Each row below is a small network's average activation on inputs in which a field has the value named, seen along a few directions.
Values that are neighbours, or in one group, have similar rows; names and order tell nothing.
Strong random noise was added to every row along 3 fixed directions; ignore it. To show where, here is one row again and again, with new noise each time:
[-402  404    5 -161   81 -158 -124  133 -248  105  218  -88 -180]
[-644  844  321  709   19   40  -46   46  697 -148  531  818  523]
[ 399 -244 -189 -869   13  261   12  -79 -842  -10  -38 -771  -91]
[ -13  164  265  236   32  403  -15 -159   10  -23   32  283  343]
[ -75  442    7 -102  -57  195   74  -19  190 -313  522   79  541]


ZALE, 15 values:
beze: [ 174 -364 -227  -51   88 -225  -92 -225  -73 -306 -161   75  279]
gef: [-522  350 -265   95 -105 -533  198  202  963 -555  510  335  145]
dovit: [ 125  -27 -164 -788  -45 -295  -90  136 -277 -153  494 -912  -78]
vog: [  14  329  -68 -501  -84   57  200  166   16 -421  646  279  484]
biti: [ 151  -57   79  428 -103  380  123 -167    5 -156 -331  123 -107]
vol: [-369  159  -19  176  236 -766 -370  233  149  345   85   67 -730]
vesuz: [ 283   61  -81 -502  -78  352   24  -65 -242 -212  154 -336  260]
lil: [-575  849  437  580   65 -489 -165  296  931 -233  693  807  394]
pog: [ -37 -281 -254 -148   76 -178  403  -51   11   81 -227 -298 -426]
vinug: [ 553 -359 -133  -78 -337  559  158 -139 -367  264 -260  -83  154]
retag: [ 488   23   46  674 -144  749  370 -275  680 -258 -197  397  815]
nibok: [ 479 -283 -363 -410  -61 -272   64 -143  106  -41  274 -669   71]
dufi: [  -5  -30 -278   14 -127  -69 -148  314  274 -108  435 -178  451]
navo: [-229 -198  275  139  113 -197  -44  366 -390  176 -594  302 -620]
bani: [-287  274 -253  107 -189 -406  138  -60  887  -82  296  107  151]
A value of ZALE combines one of 5 hidden first parts with one of 3 second parts; all combinations occur once.
bani and nibok share the first part; bani and vesuz share the second. Which value has the first part of vesuz and the second part of nibok?
> dovit
vinug and retag share the first part; vinug and vog share the second. Which value has the first part of vog and the second part of retag?
> navo

MUPU, 18 values:
biki: [ -83  495  -10 -137  -43  125  105   71  111 -293  294  189  222]
befem: [  33   -1 -112   39 -115  207  152   -1  132 -329  -56  245  307]
fuga: [-242   44   51   94  103 -530 -131   38  221   91  118  157 -240]
feno: [  92  170 -148 -296  -52  368  163   -6 -110 -115  102 -187  161]
paze: [ -63  -18 -150  316   55 -198  -15  -88  175   79  -72 -149 -253]
bidiv: [ 267 -240 -132 -244    3 -152   84   56   32 -354   85 -103   61]
dural: [  17  -57  -55 -140  -41 -222  263  -58   73 -221  -65 -105  -98]
neb: [-119  324  -72 -483  -73  -64  -36   67   44  -77  575 -339  113]
mus: [-586  349 -289 -370  139 -755 -170  424 -192  -53  393  -48 -361]
komun: [ 177   83  280   60   11  224  -62  -16  -52 -142  303   97  361]
gorot: [-244  118   73   97  129 -387 -249  220  -44  148  163  114  -74]
nabip: [-145   73 -209  -52   84 -430 -105  127  299  -62  206 -295   -9]
paro: [ -52  115  -82  -21   10 -134 -101 -118  215  155  264  -24  200]
zumor: [ 507  -11  157 -229 -130  432   19 -116 -170 -356   17   68  421]
luki: [-255 -240  -20  130  106 -157   39  102  -64  269 -529  -91 -554]
taru: [ -72  243   -6  -74 -115  146  -31   86 -111  240  121 -143  -77]
kov: [-215   22 -196 -131 -120  -88  164  228 -107  175  -61 -147 -175]
zevos: [ 246 -188 -185    2 -188  269   81 -205  -28   23   14 -202  101]
A value of MUPU combines one of 3 hidden first parts with one of 6 second parts; all combinations occur once.
zevos and kov share the first part; zevos and taru share the second. Which value has the first part of taru and the second part of kov?
> feno
komun and zumor share the first part; komun and fuga share the second. Which value has the first part of fuga and the second part of zumor?
> bidiv
paro and befem share the first part; paro and neb share the second. Which value has the first part of neb and the second part of befem?
> biki

FESE, 12 values:
dimeb: [ 698 -515  219  140  147  300  -36 -298  -62 -161 -357  114  306]
zos: [-322  578  -67 -141 -152  -18  -17   85  115 -137  634  100  387]
lupu: [ -98   11 -203  147  -33   11  123   73  -32   77 -262  -43 -142]
fera: [-226  416 -195 -465 -101   19   -7   81 -328   76  216 -483 -313]
ranok: [-485  399 -377  -45 -162 -535  219  158  535  -72  442 -242  -94]
felu: [ -21  -90  -56  -34   85 -139  137    1   65   19  -41  145 -166]
zipab: [-307  309  452  439  165  -10 -281  174   29  221  134  462  102]
mudan: [ -63 -179   27  206  211 -318 -232  -49  250   56  -41  120 -139]
gol: [ 115 -377  299   16  150   19 -191   59 -426  163 -249   35 -184]
basa: [ 510 -211  247   87 -112  713  237 -325  272 -393 -169  429  751]
rer: [ 428 -393 -103  -19 -129  105   74 -227  173   -6 -132 -123  149]
noku: [ 150  -28  194  509 -166  621  156 -121  168 -148 -217  325  332]
FESE is arranged as a 3 by 4 grid.
Name the neighbours of zos, in listed order.
> fera, zipab, basa
Name the neighbours of rer, in listed order.
> ranok, felu, mudan
A value of FESE combines one of 3 hidden first parts with one of 4 second parts; all combinations occur once.
lupu and ranok share the first part; lupu and dimeb share the second. Which value has the first part of dimeb and the second part of ranok?
> mudan
gol and zipab share the first part; gol and noku share the second. Which value has the first part of noku and the second part of zipab?
> fera
